A small network was trained on invented records. Each row is its activation on one of them, seen along a few directions.
Records have a field called REKU. Each example row is followed by its value.
The word absent means that the record has no REKU.
Other fields move the rows too, some of them a lot.
In the rows, zero is written as 500.
Random noise pushes rows far along 3 fixed directions. That doesn't count. These rows show it; they differ only by the noise:
[489 474 394 621 549 521 656 615 762 691 360 539 408 520 557 496 550 491
 672]
[551 520 331 605 540 518 648 705 708 690 390 554 410 575 515 490 435 459
 708]
[462 285 673 594 595 582 549 295 557 459 446 477 427 410 670 536 802 549
 453]
[618 343 640 589 561 526 614 400 409 403 525 493 406 595 545 539 680 548
 461]
[501 447 477 660 530 459 762 545 770 668 357 526 378 596 516 509 674 562
 622]

[266 445 229 506 606 729 336 670 785 721 353 601 527 292 724 486 327 391
 717] : pobu
[471 601 541 556 357 220 859 467 565 551 493 544 483 872 200 516 648 748
 387] : mivor
[629 391 342 571 614 688 502 740 434 481 515 599 412 631 590 522 287 412
 676] : peme
[228 388 400 504 607 692 384 450 802 659 335 556 519 213 754 514 566 469
 577] : mivor
[596 471 611 476 488 490 501 421 304 357 591 478 506 555 476 531 534 541
 391] : git
[657 390 554 650 523 454 825 579 443 418 527 566 363 905 389 551 587 633
 519] : peme
[554 611 296 419 469 515 403 716 339 507 592 570 577 629 395 481 166 436
 561] : neba
[590 467 403 506 560 624 428 648 420 471 528 534 481 519 573 511 321 412
 593] : pel
[599 524 628 501 380 283 752 429 240 320 651 539 500 955 199 543 571 730
 287] : neba
[162 493 338 382 507 625 258 557 534 554 503 597 668 397 555 476 298 501
 503] : mitu
[311 409 588 597 477 406 747 422 647 523 448 555 480 736 403 523 721 721
 441] : mitu
[515 415 566 517 505 486 595 460 354 373 582 549 498 731 423 540 541 610
 410] : pobu
[467 549 447 542 438 429 667 573 560 567 480 542 523 673 388 499 498 603
 519] : gimir
[638 579 536 428 483 474 372 488 338 433 578 425 529 397 474 472 425 393
 480] : absent
[484 515 350 435 479 534 477 698 274 409 638 632 567 804 346 509 187 547
 499] : mitu
[565 384 502 403 607 741 177 479 212 322 618 499 558 307 700 523 332 356
 472] : gimir
[506 579 373 456 545 603 302 595 643 623 421 461 501 189 655 467 357 303
 643] : absent
[436 325 673 449 554 579 393 265 273 289 609 504 555 492 567 543 638 569
 306] : neba
[444 432 626 445 554 614 271 315 489 443 489 403 545 145 696 492 613 402
 445] : absent
[418 439 356 604 571 615 590 639 777 665 351 570 434 484 631 520 487 493
 677] : pel
[597 529 436 434 520 568 378 574 326 432 579 518 528 475 520 506 316 426
 505] : git
[589 392 576 654 545 458 792 474 624 523 427 525 345 683 499 547 716 602
 528] : gimir
[514 585 311 497 480 502 522 678 543 612 478 570 509 579 444 494 309 475
 599] : mivor
[323 395 438 669 521 488 777 523 880 711 307 584 402 629 533 527 704 644
 605] : pobu
[354 253 547 635 634 688 589 432 712 515 374 560 417 458 725 557 708 568
 554] : peme
[550 410 364 642 607 634 629 641 762 672 345 567 351 468 665 526 511 447
 717] : git
[504 326 682 392 571 638 241 275 134 192 669 484 561 403 632 539 527 489
 281] : pel

Which value of REKU does each new row have?
[336 544 418 400 459 500 398 498 437 494 550 560 624 526 443 494 384 548
 424] : neba
[566 508 551 531 501 495 523 463 559 517 460 447 455 412 539 504 576 468
 516] : absent
[282 566 399 455 429 417 534 576 548 551 513 589 587 676 351 477 395 613
 471] : mitu
[512 387 573 558 542 537 589 443 496 429 497 523 444 583 551 544 605 569
 460] : pel
[325 448 305 461 551 668 338 653 498 535 504 617 568 500 566 493 250 465
 588] : mitu
[441 556 281 495 545 604 421 702 657 667 421 548 528 394 585 476 304 394
 686] : gimir
[227 356 571 484 545 619 378 273 610 511 433 519 567 273 681 526 684 568
 395] : mivor
[452 456 609 450 506 586 335 346 433 433 514 431 566 257 608 495 580 464
 425] : absent
[364 344 690 521 510 497 523 232 474 409 506 489 518 489 555 539 779 639
 324] : neba
